These are the activations of a small neural network, seen along a few directions. Each row is one input.
Each table varies a few parts of the input and shows all the possible inputs, shuffled.
Descriptions start from the smaller parts, as in this example, which fits no table here: values(2) and (point or line(9) or (ring(5) and line(6))).
Shared parts are said once, and a part with two or three values counts as separate values.

Other details of the inputs shift rows strongly along two fixed directions, in all tables alike. That doesn't count.

Table:
r1: [-35   3  -3 -12  30  37  26  29   1  32   1]
r2: [-16   1 -26  26 -40  22 -17 -15  12  41  29]
r3: [-38 -16  25  -5  36  11  54  69   2  95  16]
r4: [ 16  -4  34 -25  55 -38  29  39 -15 -23 -35]
r5: [  7  13  -6   2 -21  11 -17 -18   0 -31 -14]
r6: [-12 -19  35 -27  43 -35  49  57  -5  45  -2]
r7: [ 30   4  -2  -3   0 -23 -34 -31   6 -79 -10]
r8: [ -8  -8   1   7 -18  10   5   9   9  50  15]
r9: [ 44   5 -10  15   2 -30 -47 -42  -3 -96 -12]
r10: [ 32 -24  24  33 -20 -70 -37 -86 -20 -70 -12]
r11: [-18  17 -18  16 -30  47  19 -14  10  57  16]
r12: [-23   3  -6   8 -41  29   1  -7  24  60  20]
r13: [ 18   6  -2  -9  -1 -11 -23 -17  -5 -60 -12]
r14: [ 26  22 -17  23 -26  -2 -31 -46   4 -48 -21]
r15: [ -2  10 -16  18 -29  28   3 -14  -9  14  15]
r16: [-13   1   9  -3  10  30  18  25   4  42 -10]
r17: [ -7   8 -23  14 -26  33  -6 -20  -4  11  25]
r18: [ -2   3 -21  16 -20  32  -8 -23  11  10  30]
r19: [-38  12 -30   5 -26  64  19  -7   8  59  33]
r20: [ 29  -7   4 -18  17 -34   1 -11  -8 -49   4]
r21: [  0   3 -20   3 -34  31  -8 -21  -2   9  24]
r22: [  9   6 -19   3 -20  19 -30 -25   0 -29  -4]
r23: [-36 -14  26 -34  45  23  57  59   8  63  27]
r24: [-41  10 -28   9  -7  70   4  -4  28  48  18]
r25: [-30   1  18  -2  37  33  39  52   0  64  -7]
r26: [ -1  12 -21  36 -39  19 -37 -29  20   6  -5]
r27: [  3  -1 -21   7 -28  30 -12 -25  12   9  29]
r28: [ -2   5 -22  26 -27   1 -45 -21  13 -10   0]
r29: [ 16  -4  28  -9  52 -32  18  39 -27 -36 -25]
r30: [-10 -12  18 -13  54 -44  10  46  -4  -3 -16]
r31: [ -1 -33  53  10  45 -58   0 -10 -17 -29 -37]
r32: [  9  -9  25 -36  61 -34  22  38 -20 -39 -25]
r33: [-10  -9  14 -16  15  11  37  38 -17  36  11]
r34: [  3  12 -19  25 -26  -3 -33 -30  16 -12 -14]
r35: [ -4  16 -19   7 -44  38   6 -31  11  38  10]
r36: [-25  10 -32   4 -28  60 -15 -29  30  23  10]
r37: [ -6 -20  37 -31  45 -49  30  55  -9  14   5]
r38: [-25   1  17 -14  45  15  42  51  -9  31 -13]
r39: [ 21   8   1  -5 -20 -12  -5 -17 -13 -34  -1]
r40: [ 20 -19  27 -24  63 -38  10  38 -13 -43 -15]
r41: [-30  -7 -20  10 -40  39  -4   1  19  72  33]
r42: [  5  -5  -7   5  -1 -34  -7  -4  -5  -8  10]
r43: [ 15   2  -6  16 -16 -28 -10 -18   1 -11   1]
r44: [  7 -13  41 -20  49 -55  12  46  -3 -18 -28]
r45: [ 21   6  -7  -8 -21 -13 -15 -27  -9 -45  10]
r46: [ -8  -8  31 -11  47  -6  53  55 -16  45   4]
r47: [-17   0 -12  -2   7  27  19   1   9  28  27]
r48: [  9 -12  22 -19  33 -58 -13  26  -3 -39 -21]
r49: [ -1 -13  13 -19  34 -47  -3  27  -1 -19 -21]
r50: [ -5  14 -21  12 -30  24   7 -19  -6  10  12]
r51: [ -6   0 -20  15 -31  12 -40 -17  16   5   2]
r52: [ 27  10 -16  14 -31   4 -37 -33  -7 -51 -17]
r53: [-24  12 -20  -2 -39  50  19 -10   3  48  15]
r54: [  9 -11  16 -33  35 -31  30  25 -23 -20   2]
r55: [-20   2 -27   7 -47  21 -13 -23  19  42  25]
r56: [ -5 -15  31 -22  50 -39  23  49  -1   8 -27]
r57: [ 15  11   9  -2  -2  -3  -8  -6   3 -25 -21]
r58: [ 38  12   5   1 -22 -27 -13 -33  -8 -47  -6]
r59: [ 43   2   5   5 -14 -27 -12 -23 -14 -37  -6]
r60: [ 22  -5   3  11  -9 -28 -31 -10   5 -29 -19]
r61: [ 29  10 -14  11  -4 -12 -36 -30 -11 -72 -12]
r62: [ -6  15 -23   5 -33  35 -14 -28   6  -4 -13]
Description of these inputs: values(2) and (point or (ring(5) and line(6))).
The inputs of r16 and r59 match in every part but the values(2) part. If r26 is changed in the same way as r16 into r59, which row does it become?
> r3
Which other rows does r5 become when the line(6) part takes its other values? List them by row number.
> r7, r13, r44, r48, r57
Which other rows does r20 become when the values(2) part takes its other values? List them by row number.
> r36
Which other rows does r62 become when the values(2) part takes its other values? List them by row number.
> r53

Table:
r63: [-24   9 -11  30 -35  38 -22 -38  22  32 -14]
r64: [ 14   4  16  -3   8 -27  27  27 -17  12   2]
r65: [  2  -3  31  -8  41 -38  11  42  -1  -1 -36]
r66: [ 13 -18  24 -27  39 -50  35  63 -21   9   6]
r67: [ 26  -5   8 -10  35 -35  -2 -13 -26 -87 -12]
r68: [ 26   9   1 -29  20 -22  -4  21 -12 -49  -9]
r69: [ -7   5 -32  19 -39  14 -37 -16  25   9 -10]
r70: [  0 -16  41 -16  45 -31  55  39 -31  33   0]
r71: [-32  -5 -11  10 -41  43  13 -29  12  60  38]
r72: [ 49  17 -18  20 -29  -1 -35 -67 -16 -90 -20]
r73: [-22  15 -38   0 -19  57  -8 -20  22  19  28]
r74: [-40  17  -9 -11  -9  84  36  37  12  80   6]
r75: [ -9  -5 -20   5 -41  19 -12 -26  15  30  41]
r76: [ 23  -3  -5  31 -28 -31 -67 -68   5 -76 -18]
r77: [-19 -23  24 -11  53 -20   9  48   9  20  -2]
The inputs of r64 and r65 match in every part but one. If r71 is changed in the same way as r64 into r65, which row does it become?
> r76
Describe the family of inputs behind these rows.
> values(3) and ring(5)
Which other rows does r77 become when the values(3) part takes its other values? List them by row number.
> r73, r75
Which other rows does r63 become when the values(3) part takes its other values? List them by row number.
> r70, r72

Table:
r78: [  5  -4  10 -10  22   6  12  23   5  -6   9]
r79: [-11  -2  -7 -14  13   7  32  27 -11  23  10]
r80: [ 37   9 -15  16 -23 -32 -26 -45 -22 -76 -21]
r81: [-27  -4   0 -30  33  10  21  43  11  29  -1]
r82: [  7  -6  14 -18  25  -5  17  17   5 -15   3]
r83: [  2   0  22  -7  23 -52  22  37  -8  15  -3]
r84: [-26  -4 -23  34 -59  24 -31 -41  14  37  34]
r85: [ 17  -9  10 -25  24 -34  24  18 -20 -27  -6]
r86: [ 36  20 -18  28 -31  -4 -43 -55 -11 -62  -8]
r87: [-19  20 -33   3 -39  58  -2 -31  20  41  25]
r88: [  1  15 -48  25 -66  51 -27 -43   7  10  25]
r89: [ -9  19 -38  35 -67  58 -26 -48   3  13   9]
r90: [-11 -17   7   7  -1 -36  -3  -6  -5   4  14]
r91: [  2  -9   6 -24   8   6  27  22 -10  12   6]
r92: [  7   7 -13   3   3   0  -1  -7   7 -22   9]
r93: [  7 -23  20  -3  -2 -47 -14 -13  -7 -20   8]
r94: [-3  5  4 10 -4 27 -3 -6  7 -2 -2]
r95: [ 29   5  15  -6   5 -21 -11 -23 -15 -52 -17]
r96: [ -1 -17  20 -28  37  -2  42  56 -20  22   5]
r97: [ 43   1 -11  -4  -4 -36 -51 -20  -3 -88 -13]
r98: [ 42   6   6   9 -10 -27 -31 -45  -3 -88 -21]
r99: [ 35  -5  16 -10   6 -37  -3 -12 -27 -63 -28]
r100: [-12  -7  27  -3  25 -25  32  58  -3  51   4]
r101: [-30  10 -37   0 -44  69 -23 -17  34  40  14]
r102: [  4   2 -14  -4  11  -3 -18  14   3 -21  -2]
r103: [  0  15 -22   0 -37  42 -13 -33  13  15  21]
r104: [  5  -3  12  -7  36 -24  -7  28 -13 -34 -26]
r105: [ 23 -15  10  13  17 -55  -8 -12  -6 -22 -15]
r106: [-17 -37  47 -19  50 -44  29  54 -16  30  13]
r107: [-10   4  -7  -8   5  18  16   2  16   9  12]
r108: [ 26   4  14  -2  22 -38  -3 -14  -7 -68 -23]
r109: [-29   5   8   3  26  23  32  26   6  29  -1]
r110: [ -4  -1  12 -22  47 -14  36  37 -14  11   8]
r111: [ 30   8  -7   0  -3 -39 -43 -35  -4 -89 -35]
r112: [-18  17 -20  29 -30  55 -11 -23  17  16   8]
r113: [ -8 -20  13  -1   2 -38   0  -7  -3   1  10]
r114: [ 21   7  -7  -1 -14 -12 -41 -30   1 -61 -28]
r115: [-12   1 -26  30 -51  28 -21 -51  28  47   5]
r116: [-18 -31  39 -15  50 -16  42  49   4  69  -9]
r117: [ 3  0  0  0 21  6 11 20  3 -3 11]
r118: [  4   4  10   0 -12 -30   6   5   7  14  -2]
r119: [  1  11   4  -4   6   2   7 -13  -7  -9  -9]
r120: [  1  10   4   5  -7  22  -5 -11  -6   2  -1]
r121: [ 43   6  -7   6 -21 -41 -24 -48 -23 -87 -27]
r122: [-10 -18  11  16  18  -6  11  19   4  50  -1]
r123: [  1  -9  35 -10  18 -33  22  47  -3  30  -1]
r124: [-31  -6  18 -17  39  24  19  55   2  38 -13]
r125: [  5   7  -1  10 -48  -4 -15 -20  16  17   2]
r126: [-46  18 -36  18 -34  69 -15 -15  25  48   2]
r127: [-30  14 -26   4 -34  81   4  -7  20  72  35]
r128: [-22   2 -13 -16  20  11   5  29   9  17   2]
r129: [ -5   4  21 -11  44 -14  30  28 -19  -1 -12]
r130: [ 11 -16   8  17  -5 -13 -14 -11   5  15  -4]
r131: [-14  -3  14 -19  45   9  40  53 -12  38  16]
r132: [-25  11 -27  21 -57  76  -7 -26   7  50  10]
The inputs of r122 and r116 match in every part but one. If r104 is changed in the same way as r122 into r116, which row does it become?
> r114
Describe the family of inputs behind these rows.
> ring(5) and (values(3) or (values(2) and line(4)))
Which other rows does r103 become when the values(2) part takes its other values? List them by row number.
> r95
Which other rows does r107 become when the values(2) part takes its other values? List them by row number.
> r108
Which other rows does r131 become when the ring(5) part takes its other values? List them by row number.
> r87, r103, r110, r127

Table:
r133: [ 18 -17  14 -15  30 -37   0  14 -12 -36   6]
r134: [ 28  19 -23  13 -39   5 -41 -32  15 -36  -7]
r135: [ 21  14 -15  18 -36   7 -40 -42  15 -36 -18]
r136: [-17   5 -23   0 -45  53  -8 -17  22  41  26]
r137: [-33   6 -22  16 -25  50  -9 -30  24  41  18]
r138: [-10 -28  39  -3  43 -61  24  49  -8  22   2]
r139: [-27  11 -17   6 -35  50  -3 -28  26  43  10]
r140: [-17   9  -6  -1  -3  32  20  22  -5  38  11]
r141: [ 23  -4  13 -23  26 -39   9  15  -6 -34  -6]
r142: [-17 -13  27 -13  30  13  38  29 -11  35   7]
r143: [ 51 -13  12  15  -6 -73 -15 -22 -20 -43 -13]
r144: [-31 -21  25 -15  39   9  29  36   0  37  10]
r145: [  3  -3  10 -27  27 -28  22  35  -8  -9  -8]
r146: [ -9  20 -25  22 -38  56  -7 -14  14  32  14]
r147: [ 11  -6   2 -12  30 -41   2  16 -13 -37  -6]
r148: [-23   0  -6   2  16  31   9  33  14  45   8]
r149: [-18  -8  17   0  -8 -10  11  19   7  60   5]
r150: [-16  -3  12 -25  25   6  26  53  -2  34  -3]
r151: [ 6  8 -5  0 -3  6 12 -6 -4  1 12]
r152: [ 23   3   7  -9  22 -39  14  11 -24 -42  -8]
r153: [  0  -8   8 -13  34 -22   5  36 -12 -11  -3]
r154: [  6   7 -26  19 -30  -2 -36 -51   5 -38  -6]
r155: [ 24  15 -15  29 -33  11 -31 -45   2 -37 -13]
r156: [-18  -1  -9  -4   9  14   9   9   9  25  19]
r157: [-26 -15  24 -23  23  19  33  33   4  46   4]
r158: [ 15   3   4   6   2 -11  -4 -10 -18 -29 -16]
r159: [-22  13 -17  17 -32  51   3 -32  12  38  15]
r160: [  9   2   4  -4  -4 -11 -14  -5  -4 -25 -20]
r161: [ 20  -2   1   8   4 -31 -32 -20 -10 -58 -18]
r162: [  9   3  -9  20  -7   5 -30 -24   9 -25 -11]
r163: [ -9  -3  11 -16  17 -12  16  15  -2   1 -17]
r164: [ 27  -4   3  -3  -5 -13  -3 -11 -16 -32  10]
r165: [ -1  14 -17  16 -30  15  -8 -36  -3 -11  -3]
Describe the family of inputs behind these rows.
> values(3) and (point or (values(2) and line(5)))
The inputs of r138 and r149 match in every part but the values(3) part. If r162 is changed in the same way as r138 into r149, which row does it become?
> r135
Which other rows does r144 become when the values(2) part takes its other values? List them by row number.
> r133
List by row number the other rows that have the values(3) part in common with r152.
> r140, r142, r143, r146, r151, r155, r158, r159, r164, r165
Which other rows does r148 become when the values(3) part takes its other values? List them by row number.
> r134, r146
